Each row below holds a small network's activations on one input, seen along a few directions.
Each table varies a few parts of the input and shows all the possible inputs, shuffled.
A made-up example of a description, with smaller parts first: one of 5 places around a ring, together with either a single point or one of 11 places around a ring or (one of 3 separate values, together with one of 6 places along a line).
Shared parts are said once, and a part with two or three values counts as separate values.

Table:
r1: [-18 -29 -11   4 -44  17  -4 -27  11 -50  27 -47 -21  -5 -14 -54 -21  18
  10  47]
r2: [-18  -9   4  19 -18  24  -3 -35 -15 -53  -7 -80 -20  20  23 -41  -7 -22
   7  35]
r3: [ 42  19  26  -6  52 -15  23   3  13 118 -20  30 -22 -19  21  88  49  17
 -10 -50]
r4: [ 50  24  30  33  54 -31   4 -41 -18  72 -13  16 -10 -10  24  41  53  19
 -47 -50]
r5: [-64  18  12   3  -4  -6 -10  19 -31 -67 -10  -3  -4   6  35 -15 -12 -60
   8   7]
r6: [-32  -3  10  19  -6   6   6 -15 -23 -56  -4 -57 -14  18  35 -35  -2 -41
  16  19]
r7: [-51  10  11  12  -6  -3   1  13 -32 -62  -4 -23  -9  13  34 -21  -4 -53
  12  19]
r8: [ 31   3  30 -34  38   5  33  -6  -6  89 -28  34 -28 -33  28  95  80  19
 -15 -43]
r9: [ -3  12  -2  52  -4   3 -12 -25  -1 -28   0 -81 -14  32  19 -46 -39 -18
  15  25]
r10: [-16  -4 -40   5 -38  -4 -27  38  23 -18  45   7  -9   0 -39 -67 -32  26
   6  14]
r11: [ 37 -15  -6  -8  13  11  25 -50 -18  41   9  20  29 -24  23  35  44  34
 -55  -9]
r12: [-17  17   4  51   8 -15  -2  -5  -8 -31   2 -56  -7  29  30 -40 -33 -36
  24   9]
r13: [-65  39   2  28  18 -32 -18  25  -9 -42 -13  10   6  10  15 -15 -38 -41
  16  -5]
r14: [ 78  -9 -14 -20  27  -6  16 -20  13  67  -4  57  76  -7 -17  55   2  21
 -30  -6]
r15: [ 48   3 -10  20  26 -11  16 -41  -2  69  18  19  33  -9  16  28  12  34
 -49 -16]
r16: [-17   7 -22 -13 -40   1 -31  65  25 -15  34  10  -8   1 -53 -66 -26  12
  18  -3]
r17: [-49  37   5  34   9 -26 -16  30 -18 -42  -6  -2   3  17  29 -21 -43 -57
  15  -2]
r18: [ 17 -10  18 -81  30  20  32  41   8  70 -43  65 -18 -15  -8 119  45  12
  10 -56]
r19: [ 78  -6  14 -45  32   0  14  11  36  68 -52  74  50   7 -52  83  13  23
  14 -24]
r20: [ 28   6  13 -52  44   3  24  49  24  98 -34  62 -12  -2 -15 110  15  10
  14 -62]
r21: [-23 -31 -28  -4 -54  14 -12  -7  11 -45  37 -18 -14 -13 -24 -56 -14  20
   2  32]
r22: [-10 -11 -37  22 -41  -6 -20   2  23 -18  44 -17  -9   2 -30 -62 -47  24
   9  24]
r23: [-29 -11 -13 -38 -52  20 -24  56  13 -40  30   8 -14 -11 -49 -58   5  10
  12   6]
r24: [ 67 -27  -9 -48  14  13  23 -28  -4  39 -12  58  73 -22 -10  64  35  23
 -37   1]
r25: [-19 -29   3  15 -32  26  -8 -31  -4 -53  10 -64 -20   7   2 -51 -19   3
  12  40]
r26: [ -5  -7  -4  45 -18   7 -15 -22   9 -26  17 -64 -15  20  -4 -56 -51   7
  20  30]
r27: [-28 -23 -32 -21 -50  15 -20  28  12 -44  39   6 -14 -14 -34 -59   0  23
   0  23]
r28: [-36  29   5  44   7 -23  -6  23 -18 -38   1 -23  -2  24  29 -27 -35 -49
  20  10]
r29: [ -5  -8 -19  33 -31  -3 -11 -18  22 -22  35 -46 -15  10 -20 -60 -54  22
  17  38]
r30: [-78  21   8  -2   5 -13 -13  15 -21 -66 -17   9  -1  -1  22  -9  -7 -44
   9   4]
r31: [ 39   8  33   5  42  -9  16 -50 -35  44 -20  20 -15 -24  30  49  85  19
 -52 -42]
r32: [ 68 -23  20 -72  18  17  22   2  20  41 -61  76  46  -6 -45  93  45  26
   8 -17]
What do these inputs look like to the network? -> one of 2 separate values, together with either one of 6 places around a ring or one of 10 places along a line
The inputs of r25 and r26 match in every part but the choice among 2 separate values. If r23 is changed in the same way as r25 into r26, which row does it become? -> r16

Table:
r33: [-26  15  29  13  27   6   4 -30 -24 -12 -31 -37   1   6  52  17  11 -43
  -7   3]
r34: [-60  13  31  -1  17   3  24   9 -25 -40 -29 -38 -40  15  47  24  -2 -50
  34   0]
r35: [-47  28  13  21  19 -29 -13  51  -3 -13 -22  17 -37  19  14  17 -34 -48
  38 -30]
r36: [-59 -18 -31  35 -51   5 -13 -34 -16 -56  68 -56 -44 -25  26 -89  -4  17
 -25  40]
r37: [ 58  -7  11   6  20  -3  20 -55 -17  31 -11  -1  22  -7  29  39  26  -3
 -30   1]
r38: [-23  47  15  29  31 -22 -16  16 -10  14 -20   7   2   2  24  15 -16 -24
  -1 -19]
r39: [ 22 -14 -13  55 -38  16 -16 -16  14  -9  48 -90 -22  24 -14 -91 -50  23
  12  31]
r40: [ 33   0   3 -26  23 -14  11  24  30  71  -1  55  16 -20 -23  42  22  27
   8 -26]
r41: [-50  -3 -30 -32 -48  17 -16  78   4 -74  12   4  11  13 -17 -52 -24 -42
  38  31]
r42: [ 49 -21  17 -15   9   7  27 -35   4  40 -21  25  18 -19   0  51  50  27
  -7   3]
r43: [-12 -28 -29 -26 -36  13 -10   9  14 -47  20  30  54   1 -44 -24 -59  12
   5  33]
r44: [ 26 -13  -6 -81  -4  20   5  48  29  68  -3  65  -6 -24 -52  55  35  38
  -6 -52]
r45: [ 23  -4   7  20  34   0  15 -51 -32   1 -16 -21  18   9  38  18  30 -10
 -30 -16]
r46: [ 14  29   1  28  35 -23   5  -2 -12  34  -3  24  16  11  17  13   6   6
 -26 -33]
r47: [ 17  -9 -38  25 -24  -4 -18 -17  49  -4  17 -32   2  20 -46 -47 -61  35
  24  36]
r48: [ -50    5   11   11  -38   -6  -34    9  -11 -101    8  -26  -19    4
  -23  -89   -3  -22   15   27]
r49: [ 43 -38   8 -70  -4  41  15 -10   3  35 -25  42 -10 -25 -29  65  65  53
 -22 -13]
r50: [ 41  19   0   9  29 -26   9   4   2  64   8  33  17  -3   1  37   7   6
 -22 -16]
What do these inputs look like to the network? -> either one of 6 places around a ring or (one of 2 separate values, together with one of 6 places along a line)
Change only the place on the line of 6 in r50. List by row number the other rows that result. -> r35, r38, r40, r44, r46
Change only the choice among 2 separate values in r42. List by row number the other rows that result. -> r40

Table:
r51: [-29  34  17   4  36 -32   6  51  10  20 -33  29 -26  13  10  43  -4 -33
  43 -34]
r52: [ 18 -51 -24 -57 -42  28  10  19  17 -14  16  37   5 -10 -49   8  -1  33
  10  14]
r53: [ 51 -31  -3 -25 -30  23  -1 -13  42  32   8  -8   1 -14 -51  -8   8  51
  13  27]
r54: [-29   6 -11  46 -16  -6 -16 -15  -7 -90  -3 -53  39  41  10 -65 -77 -49
  29  56]
r55: [-29  -7 -26 -61 -19  14  -9  41  15 -15   3  58  32 -20 -34   4  10  11
  -5   0]
r56: [ 11   6  20  29  30 -18   8 -69 -28   8 -12   6  10 -17  35  27  25   7
 -42  -4]
r57: [-11  29   8 -18   6 -18 -22  68   1   5  -7  58  11   1 -26   7 -11 -22
   7 -33]
r58: [ -81    4  -10   39  -48    3  -28   11  -13  -74   49  -75  -73   -1
   16 -105  -18  -11   10   23]
r59: [ 59 -11 -19  19   5   6  -3 -32  23  51  16 -19   1  11 -29 -11  -9  57
 -19 -14]
r60: [ 15  -1  33  -5  28   9  24 -36 -43  -8 -35 -14   1  -2  48  34  72 -26
 -22 -11]
r61: [ 39   7 -17  39  14 -20  12 -29  -4  56  38  -1  22 -11  27  -2   2  17
 -37   0]
r62: [-16  14  32 -10  36  12  19   4 -14  28 -40 -18 -23   8  43  67   3 -34
  13 -24]
What do these inputs look like to the network? -> either one of 2 separate values or one of 10 places around a ring
Start at r56 and move only the place on the ring of 10, one step at a time. The first step leads to r60. Which rows follow, in order? -> r62, r51, r57, r55, r52, r53, r59, r61

Table:
r63: [ 53  30  35   9  63 -22   9  -6  17  85 -49  26  10   8  -1  72  15   1
   6 -44]
r64: [ 54 -21  24 -34  38  12  41 -62 -32   1 -71  49  84   5  24 101  42 -22
 -23  11]
r65: [-100   21    0   12   -5   -8   -6   38  -15  -68   -4  -28  -28   12
   36  -28  -32  -56   32   11]
r66: [ -1  -7  32 -58  27  18  32  14 -12  40 -39  38 -38 -20  23 101  57  -6
   2 -37]
r67: [ 38 -15 -25  -5 -30   1 -27  24  57  18  14  13   7   7 -80 -34 -41  49
  28  17]
r68: [-16  13  14 -45  41  -5  24  32  -2  46 -39  65  -2 -15  25  99  33 -19
   6 -47]
r69: [ -3  -5 -40 -40 -39  -3 -23  72  31  -6  35  66  32 -12 -67 -25 -28  17
  10   8]
r70: [-90   1  21   3 -21  14  -5  22 -24 -77  -3 -57 -61  11  34 -30 -13 -50
  32  16]
r71: [-62   5  22  27 -18  14 -14  -3 -31 -72  -1 -76 -55  10  38 -57  21 -42
  14  15]
r72: [ 50 -29 -39   6 -30   5  -2   6  50  33  40  -6  10  10 -53 -34 -43  51
  15  26]
r73: [-76  48   4  33   2 -30 -20  48 -20 -61   4   0   3  15  28 -46 -36 -66
  17   8]
r74: [ 12 -40 -14 -51 -60  43 -10  16  22 -11  22  -8 -25 -20 -53 -43  34  48
   5  12]
r75: [ 42 -54 -28 -52 -47  37   1 -32  21 -61  -2  15  92   2 -55 -19 -20  19
  -7  62]
r76: [-27 -23 -39 -57 -45  18  -7  58  36 -11  25  40   2 -16 -57 -10 -22  26
  27   8]
r77: [ 38   3  28 -13  41  -7  22 -41 -27  51 -23  23 -15 -26  25  60  89  23
 -47 -38]
r78: [ 40 -32 -48  -2 -35  18  -6 -17  36  36  53  -4  15  -7 -41 -36 -34  67
 -20  27]
r79: [-33  42  17  69   7 -29 -27   1  -1 -40 -13 -59 -23  34  17 -51 -55 -41
  35  13]
r80: [ 46   3  23  13  45 -10  25 -52 -21  76  -6  20   7 -29  40  66  62  29
 -51 -30]
r81: [ 30 -38 -31  -3 -46  15  -6 -28  21  12  57   3   6 -27 -37 -49   1  70
 -27  23]
r82: [-53  45   8  47   8 -26 -23  35 -16 -56  -6 -22  -8  35  15 -48 -51 -48
  24  -7]
r83: [-30  19 -17  76   0 -13  -9 -41 -21 -24  30 -78 -17  18  55 -52 -51 -26
 -14  22]
r84: [ 68  16  22  20  61 -18  32 -23   7 101 -22   5  15   9  21  74  13   6
  -6 -35]
r85: [-39  10  -1  76  -8 -18  -9 -49 -35 -47  32 -67 -27  -3  55 -67 -13 -22
 -22  22]
r86: [ 22 -35 -22 -28 -49  20 -12 -17  17  -9  42   4 -10 -23 -53 -54  29  64
 -21  14]
r87: [ 32  29  25 -10  59 -24   5  27  -2  63 -43  64  24   9  -2  74  15 -15
  -6 -66]
r88: [ 57  13  10  12  55  -5  27 -45  -6 104 -11   7  18  -9  35  79  24  24
 -42 -32]
r89: [ -28  -12    8   22   -1   11    0  -51  -42 -119  -28  -50   59   27
   42  -36  -36  -66   12   65]
r90: [ 11  33  18 -30  49 -31   7  43  -8  58 -32  87  30 -10  16  81  28 -30
 -11 -52]
r91: [ 29  -2  36 -35  31  17  26  -8 -21  47 -40  16 -31 -20  27  74  92   8
 -19 -40]
r92: [-18  23  -3  82   5 -25  -3 -19  -9 -26  16 -79 -20  36  44 -50 -59 -38
  25  19]
r93: [-12 -44 -18 -70 -60  40  -1  40  29 -14  21  10 -30 -21 -60 -14   0  36
  25  15]
r94: [-51  12  10  50 -10 -11 -15 -36 -37 -70  18 -65 -44   3  40 -69  15 -28
 -16  16]
r95: [ 17 -11 -35 -24 -30   1 -28  56  39  -2  21  48  23   8 -81 -30 -39  35
  15  -4]
What do these inputs look like to the network? -> one of 3 separate values, together with either a single point or one of 10 places around a ring
The inputs of r78 and r83 match in every part but the choice among 3 separate values. If r86 is changed in the same way as r78 into r83, which row does it become? -> r94
Change only the choice among 3 separate values in r95. List by row number the other rows that result. -> r82, r87
Change only the place on the ring of 10 in r68. List by row number the other rows that result. -> r63, r66, r77, r80, r84, r87, r88, r90, r91

Table:
r96: [ 89 -28 -26 -12 -15  17  11 -24  27  45   0 -19   2   5 -49  18  -5  49
  10  22]
r97: [-29  11  24  62  19 -19   1 -22 -23 -31  -6 -91 -64  24  68 -43  16 -48
  17   4]
r98: [-15  37 -27  44  -4 -36 -27  19  11  41  49   2 -31   4  -7 -37 -48  26
 -20 -29]
r99: [-11 -21 -16  38 -47  27  -3 -38 -26 -71  49 -77  11  -7  15 -94  -5  -2
 -25  48]
r100: [ -24   -6  -19   27  -35   -3  -23  -41   -2 -109  -10  -42   55   28
   -5  -70  -54  -24    8   51]
r101: [ 29  26  57 -30  63  -9  38  27 -36  42 -80  60  23  23  34 117  39 -59
  10 -68]
r102: [ 63 -14  16  16  25 -13  15 -71   6  64   6   6  13 -32   8  33  12  43
 -18 -11]
r103: [-15  67   1  52  29 -36 -12  50  26  50   3  -5 -36  15  21  -2 -30 -28
  26 -43]
r104: [ 87 -24  14  13  -3  12  -3 -49  35  69  -1  -8  17   2 -33  15   6  48
 -23  18]
r105: [-15 -40 -16 -91 -47  32  -7  24 -11 -37   5  84 -11 -56 -29   7  75  28
 -36  -4]
r106: [-49  -4 -20 -11 -13 -11  -7  73  24 -24   3  24   8  15 -16   4 -75 -36
  53  15]
r107: [ 22  31  35 -25  82 -13  21  -1 -24  49 -50  37  28  -5  42 108  37 -31
 -35 -48]
r108: [-66  -9  -1  -5 -33  26   8  -5 -18 -87  -1 -52  -9  15  41 -25 -43 -56
  31  58]
r109: [ -5 -36  -5 -82 -40  23   9  37  14  -4  23  52 -12 -35 -43  25  70  36
  -2  -9]
r110: [-35 -10  -1  70  -9   1  -8 -59 -36 -47  39 -81 -54  10  37 -64 -11   3
 -27  11]
r111: [ 10   7 -36   8 -33 -14 -25  46  13  10  62  12  31  -3 -33 -81 -32  22
 -11  12]
r112: [ 35  10  11  28  46 -28  44 -70 -18  51 -11  24  26 -14  42  52  44  26
 -48  -1]
r113: [  0  14 -33  10  -5 -28 -34  46  33 -42  16  50  60  31 -68 -55 -79 -12
  31  22]
r114: [ 49 -41 -14 -42 -15  48   8  10  44  37  -4   2  -3   6 -46  16  -3  72
  22   0]
r115: [-72  37  22   3  10 -22 -22  75   4 -20 -32  25 -34  -2 -15  11 -16 -31
  45 -28]
r116: [ 26  13   5  11  58  -7  15 -45 -39  59 -29  32  47 -12  59  75  56 -15
 -46 -26]
r117: [-83  21  46  -2  -3  12 -11  -1 -45 -85 -32 -55 -56   5  41 -28  25 -54
  27  19]
r118: [  8 -39 -16 -82 -27  40  14  19  41  38  -1  21 -11 -16 -63  18  22  41
  13 -13]
What do these inputs look like to the network? -> either one of 11 places along a line or (one of 2 separate values, together with one of 6 places around a ring)
Start at r101 and move only the place on the line of 11, one step at a time. The first step leads to r107. Which rows follow, in order? -> r116, r112, r102, r104, r96, r114, r118, r109, r105
